A small network was shown many inputs. Here are its activations along a few directions, one row for each input.
In each table, some parts of the input vary, and every possible input appears once, in random order.
A made-up example of a description, with smaller parts first: one of 6 places along a line, together with either a single point or one of 9 places along a line or (one of 2 separate values, together with one of 5 places around a ring).
Shared parts are said once, and a part with two or three values counts as separate values.
In the rows, zero is written as 128.

Other details of the inputs vary at random and push rows far along two fixed directions, the same in every table; ignore that.

Table:
r1: [ 82 110 128 177 190 165 120  93 102 166 154 139 197 101]
r2: [128 118 120 124 110 120 130 133 137 134 127 133 122 115]
r3: [141 162 127 136 164  78 141 126 105  84 103 125 146 113]
r4: [139 187 123 124 117 104 133 143 100  89 117 101 115 128]
r5: [163 117 139  91  80 111 112 145 164 111 117 130  75 181]
r6: [134 169 127 140 161  81 121 119 117  78 103 121 150 100]
r7: [140 157 119 136 156  75 156 134 105  92 103 126 143 100]
r8: [ 76  96 122 164  92 206  98 118 109 217 189 135 144 160]
r9: [149 124 128 101 109 117 138 144 146 114 116 125  98 124]
r10: [ 81  99 113 183 159 143 137 105  94 186 155 151 192 103]
r11: [127 125 134 135 149 122 132 123 118 127 126 133 140 136]
r12: [135 168 128 137 168  86 124 120 117  76 103 120 150 100]
r13: [143 160 123 119 131  90 126 131 136  85 100 122 126  98]
r14: [172 105 141  75  69 121 131 161 175 118 116 128  55 182]
r15: [150  77 143  77  56 175  98 145 198 154 139 134  61 180]
r16: [146  81 142  83  69 177 106 139 190 156 139 132  70 172]
r17: [140 157 121 125 160  92 162 131 110  92 103 120 137  82]
r18: [ 86 102 128 175 186 160 137  98  92 176 154 145 191 116]
r19: [ 69 125 118 182 156 189 134 100  74 187 173 125 182 114]
r20: [ 77  92 126 159 104 216 109 114 109 214 188 131 144 158]
r21: [146 159 124 115 137  96 129 132 136  84 100 121 125 100]
r22: [153 148 128 114 144  91 161 141 122  92 102 122 116 119]
r23: [149 158 135 116 149  96 124 130 134  76 103 117 124 120]
r24: [144  76 132  87  57 161 112 146 182 162 143 137  69 169]
Each input here is: one of 4 places along a line, together with either a single point or one of 5 places around a ring.
Q: Changing only the place on the line of 4 turns r5 into r11. The same change can be made to r6. Which row results?
A: r23
Q: Which other rows agree with r12 in the place on the line of 4? List them by row number.
A: r3, r4, r7, r21, r24
Q: Which other rows does r17 become when the place on the ring of 5 takes its other values? List them by row number.
A: r1, r16, r18, r22

Table:
r25: [177 203 123  96 127  50 156 156 120  38  75 101  95 103]
r26: [ 82 129 121 182 179 149 117  94  91 154 151 134 194 105]
r27: [142 150 130 112 112 121 118 140 136 106 120 116 108 127]
r28: [117 180 118 169 208  75 171 119  58  91 108 121 188  71]
r29: [140 148 129 113 115 123 130 139 130 109 119 117 109 127]
r30: [101  73 130 140  98 184 107 119 140 199 168 146 130 169]
r31: [100  75 127 135  99 189 125 127 132 202 168 141 124 151]
r32: [183 197 139  88 133  59 137 152 133  30  78 100  88 133]
r33: [ 83 128 121 185 184 146 127 102  83 162 149 138 199  99]
r34: [148 144 132 112 121 110 136 136 128 102 114 120 108 144]
r35: [176 106 145  66  47 135 112 162 185 123 122 125  39 205]
r36: [ 82 128 122 183 188 149 132 100  80 160 149 137 199  99]
r37: [103  70 132 139 106 185 121 120 132 198 169 143 128 168]
r38: [198 149 132  77 154  26 153 156 171  28  51 133 101  90]
r39: [172 107 143  67  44 136 109 155 187 119 124 123  39 207]
r40: [138 153 128 115 112 117 116 136 136 103 120 115 112 126]
r41: [165 109 145  65  44 156  99 157 189 125 131 117  39 192]
r42: [114 188 122 167 207  87 143 107  72  81 109 115 190  76]
r43: [102  75 137 136 102 196 101 115 144 195 168 141 126 174]
r44: [181 204 124  93 120  40 161 161 121  33  74 100  87 105]
r45: [125 149 120 160 239  64 165  97 105  80  87 139 204  34]
r46: [ 78 131 121 186 184 145 118  96  86 157 151 135 202  99]
r47: [ 92  78 116 169 195 120 128  94 122 160 129 169 206  65]
r48: [ 95  81 123 141  95 188 111 120 136 201 168 142 132 147]
r49: [102  70 131 143 107 182 119 124 131 203 169 146 131 165]
r50: [139 151 128 116 117 121 129 135 129 105 118 115 113 124]
r51: [110 192 106 170 194  81 159 113  65  88 108 116 190  52]
r52: [ 94  86 126 143  98 191 102 118 140 197 168 139 135 145]
r53: [ 78 134 115 180 171 154 120  98  89 157 153 130 194  85]
r54: [179 208 128  94 126  52 145 157 127  31  74  98  93 105]
r55: [107  28 134 129 119 179 103  99 183 201 156 170 136 139]
r56: [140 146 125 115 120 118 142 139 124 112 118 119 112 122]
r57: [ 83 127 111 180 171 142 148 111  77 168 149 136 190  83]
r58: [101  71 130 142 102 183 116 119 134 198 171 145 129 167]
r59: [167  92 138  88 139 101 139 140 186 102  94 145 105 120]
r60: [166 107 139  70  45 143 125 159 176 128 128 119  41 185]
r61: [164 109 138  70  46 147 117 155 180 127 126 119  45 185]
r62: [ 94  79 122 144 100 186 120 120 130 199 170 140 132 144]
r63: [171 105 143  73  48 129 118 161 179 124 126 124  44 201]
r64: [176 204 127  94 121  58 142 151 129  32  79  98  92 108]
r65: [145 148 134 116 119 112 121 133 135  98 115 120 111 144]
r66: [150 148 136 110 111 107 119 140 140  97 113 120 104 148]
r67: [ 83 129 122 182 185 147 121 100  86 158 150 136 197 101]
r68: [116 184 117 166 207  79 163 115  64  89 106 121 190  72]
r69: [ 97  86 131 137 103 198  99 116 140 190 169 134 129 150]
Q: Changing only one part turns r46 into r26. The same change can be made to r52. Which row results?
A: r64
Q: Changing only one part turns r53 into r41. The same change can be made to r58. Which row results?
A: r28
Q: What do these inputs look like to the network?
A: one of 5 places around a ring, together with either a single point or (one of 2 separate values, together with one of 4 places along a line)
Q: A walk changes only the place on the line of 4. It starts at r60 and steps to r61. List the rest of the walk in order.
A: r50, r69
Q: Which other rows does r35 become when the place on the line of 4 takes its other values? List them by row number.
A: r33, r49, r67
Q: Which other rows does r36 become when the choice among 2 separate values takes its other values? List them by row number.
A: r29
